A small network was shown many inputs. Here are its activations along a few directions, one row for each input.
In each table, some parts of the input vary, and every possible input appears once, in random order.
Descriptions start from the smaller parts, as in this example, which fits no table here: one of 4 places along a line, together with either a single point or one of 9 places along a line or (one of 2 separate values, together with one of 5 places around a ring).
Shared parts are said once, and a part with two or three values counts as separate values.

Other details of the inputs shift rows strongly along three fixed directions, in all tables alike. That doesn't count.

Table:
r1: [-12  14 -28  -6  13 -28  -8  17 -14   0  19]
r2: [ -8  14 -30  -5  15 -26  -6  16 -15  -1  19]
r3: [  2 -11  27 -13  -1  -7  10  -8 -11   6 -41]
r4: [ 13   6  17   0  14 -13 -14   6   4 -37  -4]
r5: [-16   4   6  21 -21  37  19 -14 -17  48   4]
r6: [  3  19 -18  26 -23  28  -2   6   4  -1  37]
r7: [ -5  26  -7  35  -7  21 -10   0  -2   7  38]
r8: [-15 -16 -28  -4 -10 -18  10  -4  -6  28 -11]
r9: [ -5 -15 -21  23  -7 -24  16   2 -17  23 -18]
r10: [ -8 -17 -28  -2 -18 -13  15   5 -12  26 -14]
r11: [ -8  19 -32  -4  12 -23   0  17 -21  -4  16]
r12: [-10  -4   1  41 -18  28   3 -15   4  43   6]
r13: [ -1   6   8 -23  16 -14 -18   3  10 -26  -1]
r14: [ -4  13 -35 -10   5 -27   3  17   5  -2  22]
r15: [ 17  -8  29  -8   1  -3  25  -5  -3  11 -39]
r16: [-18  20 -10   7  -2  27 -10  -2   5  12  42]
r17: [-10  28  -9   9  -2  19  -3   3  14  18  41]
r18: [ -2  16 -32  -3  20 -25   1  22   3   4  19]
r19: [ 15 -16  12 -13 -15  -3  21   2   6   8 -31]
r20: [-18  23 -10   7  -3  23 -13  -3   6  14  39]
r21: [-11 -17 -21   3   2 -14  17   2 -19  32 -16]
r22: [  0   5  10 -23  16 -15 -19   2  10 -24   1]
r23: [ -3   5  55   5 -21  43   6 -25  -4  25 -17]
r24: [ 19   4   2 -11   8  -8  -8   2  14 -37  -1]
r25: [-19 -15 -26  -5 -11 -22   8  -3  -5  28 -11]
r26: [  0  -3  -9  31 -38  36  19  -9   1  38   7]
r27: [  1 -24  24 -13   7  -2  13  -8  -7   3 -34]
r28: [-13  18 -11  23 -18  17 -12  -4   9   2  39]
r29: [  7 -20  25 -12   6  -2  10  -9  -8   7 -36]
r30: [-16  24  -8  12   2  30 -10   2   1  15  40]
r31: [ 16 -22  14   0   5  -2   7 -12  13   2 -34]
r32: [ 19  27  39  14   1  43  -9  -9  11 -19  17]
r33: [ 20   1   1  -3  -4 -11 -11  11   8 -43  -3]
r34: [-20  23  -9   3 -14  17 -12  -3   4  11  40]
r35: [-13 -21 -27  -4  -8 -16  13  -4  -7  28  -7]
r36: [ -3   4 -38 -11  -2 -19   0  21 -10  -9  22]
r37: [  5 -14 -25  25  -4 -16  24   0 -18  25 -20]
r38: [-15  23  -7  12   2  29 -10   2   1  16  42]
r39: [ -3 -28  18 -17   7  -4   6 -11   6   5 -25]
r40: [  5   5   5 -25   8 -13 -13   1   7 -29   2]
r41: [ -7 -17 -27  -2 -18 -15  14   4 -12  27 -12]
r42: [  9 -17  26 -12   3  -1  15  -9 -13   5 -38]
r43: [-13 -16 -23   2   4 -17   8   1  -9  34 -17]
r44: [ 24   7  13   1  18  -7  -8   5   3 -38  -5]
r45: [ 14  -4  46  21 -11  50   5 -24  17  20 -17]
r46: [  1   0  10 -21  25  -6 -10   9   5 -30   1]
r47: [  7   6   4 -24  -2 -13 -11  12   2 -31   0]
r48: [  9 -23  10   3  -9  -9   2 -13  10  -5 -29]
r49: [ 12 -25  14   5   2  -5   0 -12  11  -3 -33]
r50: [  0 -19 -24  26  -2 -20  13   0 -13  25 -18]
r51: [  4 -28  12 -17 -12  -2  15  -3  -3   0 -25]
r52: [-18 -25 -25  -6  -7 -16  15  -3  -6  26  -3]
r53: [  5  19  39  16  -1  36 -21  -9  19 -19  17]
r54: [-18 -15 -21   1   2 -20   6   2  -8  34 -17]
r55: [ 12  -8  35  23 -37  47   5 -19  10   9 -12]
r56: [-10  10 -33  -5  18 -24 -10  16  -6   1  19]
r57: [-22  16  -9   6  -1  26  -8  -2   5  10  44]
r58: [ 11   2   0 -25   2  -6  -5  13   0 -36   0]
r59: [  2 -15 -24  26  -5 -19  18   1 -19  23 -20]
r60: [ 15   0   3  -5   5 -11 -14   1  12 -40  -1]
r61: [ 13  19  37  19   1  41 -21 -10  18 -20  16]
r62: [  0  20  33  -7   0  35 -20 -14  16 -10  21]
r63: [  5   0   7 -24  20  -9 -13   3   8 -28   3]
r64: [ -1  -2   4 -27  11 -10  -7   3   6 -34   6]
r65: [  1   3 -41  11  14 -23  -7  12   4  -9  19]
r66: [ 28  14  13  -3  17  -6   0   7  -2 -38  -7]
r67: [ 13  17  30  10 -11  40 -13 -14  21 -25  19]
r68: [  6   7   3 -24  -2 -11 -11  12   2 -32  -2]
r69: [-14 -20 -28  -4  -8 -15  14  -3  -7  27  -9]
r70: [ 15   0   3  -5  -5 -12 -11  11   8 -42  -1]
r71: [  0 -27  22 -14  11  -3   8  -7   2   6 -31]
r72: [  6 -16  25 -12   4  -4   7 -10  -6   7 -39]
r73: [-12  10 -29  -6  15 -22   5  18 -21  -7  22]
r74: [-17  -6  -1  34 -22  25   1 -17   9  39  11]
r75: [-13   6 -29  -6  18 -23   0  18 -15  -4  24]
r76: [ 21  10  15   3  12 -12  -9   5  -2 -41  -7]
r77: [ -4  -3  52   5 -16  50  15 -24  -5  19 -14]
r78: [  2   8  14 -20  20 -13 -18   7   6 -24  -2]
r79: [  1 -15  26 -13   2  -8   5  -8  -5   7 -39]
r80: [ 19  17  18 -17  20 -11  -1  11   6 -25  -2]
r81: [-13  35  -5  13  -7  24  -4   2 -13  14  39]
r82: [ -4   3 -37  13  11 -26 -12  11   4  -9  19]
r83: [ 22   4   9   0  22  -6 -13   6  12 -36  -5]
r84: [  3 -27  11 -18 -11  -1  15  -2  -3  -1 -27]
Each input here is: one of 6 places along a line, together with either a single point or one of 5 places along a line or (one of 2 separate values, together with one of 4 places along a line).
The inputs of r25 and r54 match in every part but the place on the line of 6. If r35 is changed in the same way as r25 into r54, which row does it become? -> r38
The inputs of r69 and r58 match in every part but the place on the line of 6. If r28 is changed in the same way as r69 into r58, which row does it become? -> r70
The inputs of r84 and r57 match in every part but the place on the line of 6. If r55 is changed in the same way as r84 into r57, which row does it become? -> r49
Which other rows does r50 become when the place on the line of 5 takes its other values? List them by row number. -> r4, r7, r32, r44
Start at r13 and move only the place on the line of 4, one step at a time. The first step leads to r20. Which rows follow, in order? -> r16, r57
Which other rows does r61 become when the place on the line of 5 takes its other values? List them by row number. -> r12, r45, r53, r83
Which other rows does r2 become when the place on the line of 4 takes its other values? List them by row number. -> r1, r29, r75

Table:
r85: [ -2  21  -6 -16  22  -9 -11  12  -6 -17  20]
r86: [ -6   9 -13 -20  10  -9 -18   8   8 -23  24]
r87: [ 10  15 -10   2   9 -13 -12  15   3 -26  21]
r88: [-11   7 -23  31 -14  17   7  -3  -3  29  22]
r89: [ -6  21  -7 -21  11 -10  -5  15  -2 -21  21]
r90: [ -6   0  38   2 -17  45  12 -23  -2  38  -9]
r91: [  6   6  48 -20  15  17 -12  -9   7 -24 -10]
r92: [  3  -2  29  24 -24  42   7 -26   6  24  -9]
r93: [  2 -23 -40   4   3 -50  13  12 -12  11 -28]
r94: [  8  16 -12   3   9 -13 -10   8   1 -29  20]
r95: [-17   3 -21  21 -22  17   8   1 -15  29  23]
r96: [ 23   5  42  -4   2  18 -12  -5  15 -32 -11]
r97: [  7   1  40 -27   2  18 -14 -10  16 -26  -7]
r98: [-10   4 -22  30 -14  16   8   0  -1  30  23]
r99: [  2 -23 -42   4   4 -48  11  13 -12  10 -31]
r100: [  2 -39  15 -27  -2 -21  18 -10   0  13 -53]
r101: [-10   5 -24  30 -13  18   6   1   0  30  21]
r102: [ -3 -38  19 -18   9 -26  13 -11  -5  14 -58]
r103: [  7  14 -12   3  11 -11  -8  11   3 -29  21]
What is each input in this table made of? -> either a single point or one of 8 places along a line or (one of 2 separate values, together with one of 5 places around a ring)
Start at r86 and move only the place on the line of 8, one step at a time. The first step leads to r97. Which rows follow, in order? -> r100, r89, r90, r85, r91, r102
